These are the activations of a small neural network, seen along a few directions. Each row is one input.
In each table, some parts of the input vary, and every possible input appears once, in random order.
Descriptions start from the smaller parts, as in this example, which fits no table here: line(6) and (point or (values(2) and ring(5)) or line(11)).
Shared parts are said once, and a part with two or three values counts as separate values.
(in the rows, 128 means zero)

Other details of the inputs vary at random and push rows far along two fixed directions, the same in every table; ignore that.

Table:
row 1: [105 131 118 128 115 145 122 125  90 107 135 119 114]
row 2: [131 166  87 197  77 129  66 112 190  71  53 120 195]
row 3: [112 136  43 233  77 103  81  97 166  77 124 123 183]
row 4: [132 143  91 146  96 107  86 123 177  96  83 145 129]
row 5: [173 123 176  96 142 157 148 152 148 122 137 139 132]
row 6: [136 125 160 128 147 161 163 134  99 133 175 110 154]
row 7: [140 132 122 183 115 149 143 133 145  89 168 113 210]
row 8: [111 124 108 124 117 136 124 123  98 105 143 123 114]
row 9: [101 127 125  64 135 110 107 122 104 155  69 138  50]
row 10: [134 156  71 197  80 100  71 119 203  82  67 130 196]
row 11: [ 96 135 138  83 140 117 111 110  92 175  58 133  56]
row 12: [138 160  86 198  69 142  62 117 188  54  55 134 176]
row 13: [192 114 210 113 174 171 189 160 161 153 168 133 178]
row 14: [165 111 169 111 150 124 158 154 168 151 146 133 139]
row 15: [147 114 145 121 138 122 162 150 122 121 205 125 136]
row 16: [128 143  91 154 100  87  90 127 180 115  82 132 141]
row 17: [161 126 190 110 145 166 156 149 140 133 123 128 140]
row 18: [134 157  87 213  80 142  70 106 185  70  47 130 178]
row 19: [180  97 186 126 158 190 189 144 113 118 223 132 158]
row 20: [143 105 145 126 141 127 164 147 124 124 203 126 134]
row 21: [ 76 123  91  97 137  76 126 118  77 170 135 119  62]
row 22: [ 69 144 102  81 132  87 124 122  61 161 120 111  83]
row 23: [148 112 148 123 143 165 160 136 104 114 186 128 132]
row 24: [172 109 200 137 157 194 194 145 105 126 211 121 169]
row 25: [140 111 145 133 150 134 166 133 113 148 192 123 156]
row 26: [ 72 134 113  99 137 113 120 102  57 166 114 112  80]
row 27: [139 122 132 119 131 140 112 115 141 130  92 145 107]
row 28: [173 113 181 118 157 150 197 166 125 133 232 117 186]
row 29: [101 125 116  81 145  76 115 124 121 186  82 135  56]
row 30: [116 135  44 224  73 123  78  93 162  58 125 137 170]
row 31: [108 146  43 225  81 107  82 103 159  74 116 118 197]
row 32: [204 105 206 104 161 146 183 172 177 136 191 142 155]
row 33: [168 105 182 122 160 155 199 162 126 136 230 117 185]
row 34: [123 139 143 114 129 132 116 126 138 139  82 121 130]
row 35: [130 158  84 208  85 136  67 103 190  80  50 124 190]
row 36: [137 119 124 123 134 104 117 128 159 141 108 144 104]
row 37: [131 125  91 169 108 100  86 108 181 116  85 147 128]
row 38: [130 129 125 121 138 107 121 128 151 154  97 135 129]
row 39: [ 45 137 113  52 136  96 121 114  20 176  94 110  20]
row 40: [109 163  65 216  64 134  79 109 138  47  99 111 187]
row 41: [139 148  50 231  58 121  53 106 229  39  62 146 193]
row 42: [105 148  92 148  91 126  68 111 147  98  42 133 113]
row 43: [192 109 213 116 174 173 188 152 160 159 169 137 178]
row 44: [156 124 178 106 153 144 159 149 152 150 131 129 156]
row 45: [178  95 178 132 161 155 195 157 133 128 241 130 157]
row 46: [104 120 118  77 141  98 109 111 117 172  83 152  45]
row 47: [160 122 186 115 156 162 151 132 143 155 126 129 148]
row 48: [100 130 134  80 138 124 103 111  95 166  63 140  49]
row 49: [ 79 120 116  52 154  61 112 112  94 216  71 138  17]
row 50: [143 119 158 128 140 175 158 139  96 115 178 123 134]
row 51: [ 80 113  95  99 136  81 120 109  77 164 139 130  52]
row 52: [ 92 148  85 168  96 126  97 108 114  95 108 105 157]
row 53: [ 97 148 139  68 131 108 110 128  92 161  60 125  60]
row 54: [105 165  62 211  69 128  76 106 143  57 102 105 198]
row 55: [167 112 186 129 166 171 200 154 117 137 220 117 184]
row 56: [ 55 131  92  51 138  52 123 123  49 188 125 115  25]
row 57: [ 80 131  93  76 124  88 119 122  72 144 136 128  53]
row 58: [ 45 130 101  61 150  79 123 101  32 201 106 118  37]
row 59: [127 145 135 110 130 113 120 135 144 142  91 127 136]
row 60: [171 111 166 109 151 147 154 144 162 138 147 150 124]
row 61: [181 110 187 111 149 182 189 161 115 105 225 124 163]
row 62: [ 77 134 130  41 147 106 103 116  68 188  50 136   7]
row 63: [139 127 130 115 131 139 113 123 141 125  92 142 106]
row 64: [152 123 104 207 101 132 134 136 174  76 181 118 209]
row 65: [113 122  99 134 122 122 128 120 111 117 157 133 109]
row 66: [103 150  84 163  85 135  91 117 109  75 114 118 138]
row 67: [139 125 162 133 142 168 165 138  94 123 172 116 142]
row 68: [110 126 118 139 120 150 120 112  89 116 136 126 113]
row 69: [175  99 179 119 152 169 195 159 131 114 236 132 158]
row 70: [192 107 206 106 168 154 188 168 170 152 177 133 179]
row 71: [133 119 127 117 129 101 117 134 161 135 107 140 106]
row 72: [ 75 125 118  46 158  67 111 110  85 220  64 136  30]
Each input here is: values(2) and line(4) and ring(9).
The inputs of row 53 and row 17 match in every part but the line(4) part. If row 54 is changed in the same way as row 53 into row 17, which row does it become?
> row 52
Which other rows does row 29 become when the line(4) part takes its other values? List them by row number.
> row 14, row 16, row 49
Which other rows does row 70 become when the values(2) part takes its other values? List them by row number.
> row 33
Which other rows does row 61 become when the ring(9) part takes its other values? List them by row number.
> row 15, row 22, row 28, row 40, row 54, row 56, row 57, row 66
Which other rows does row 30 become when the line(4) part takes its other values? List them by row number.
> row 57, row 65, row 69
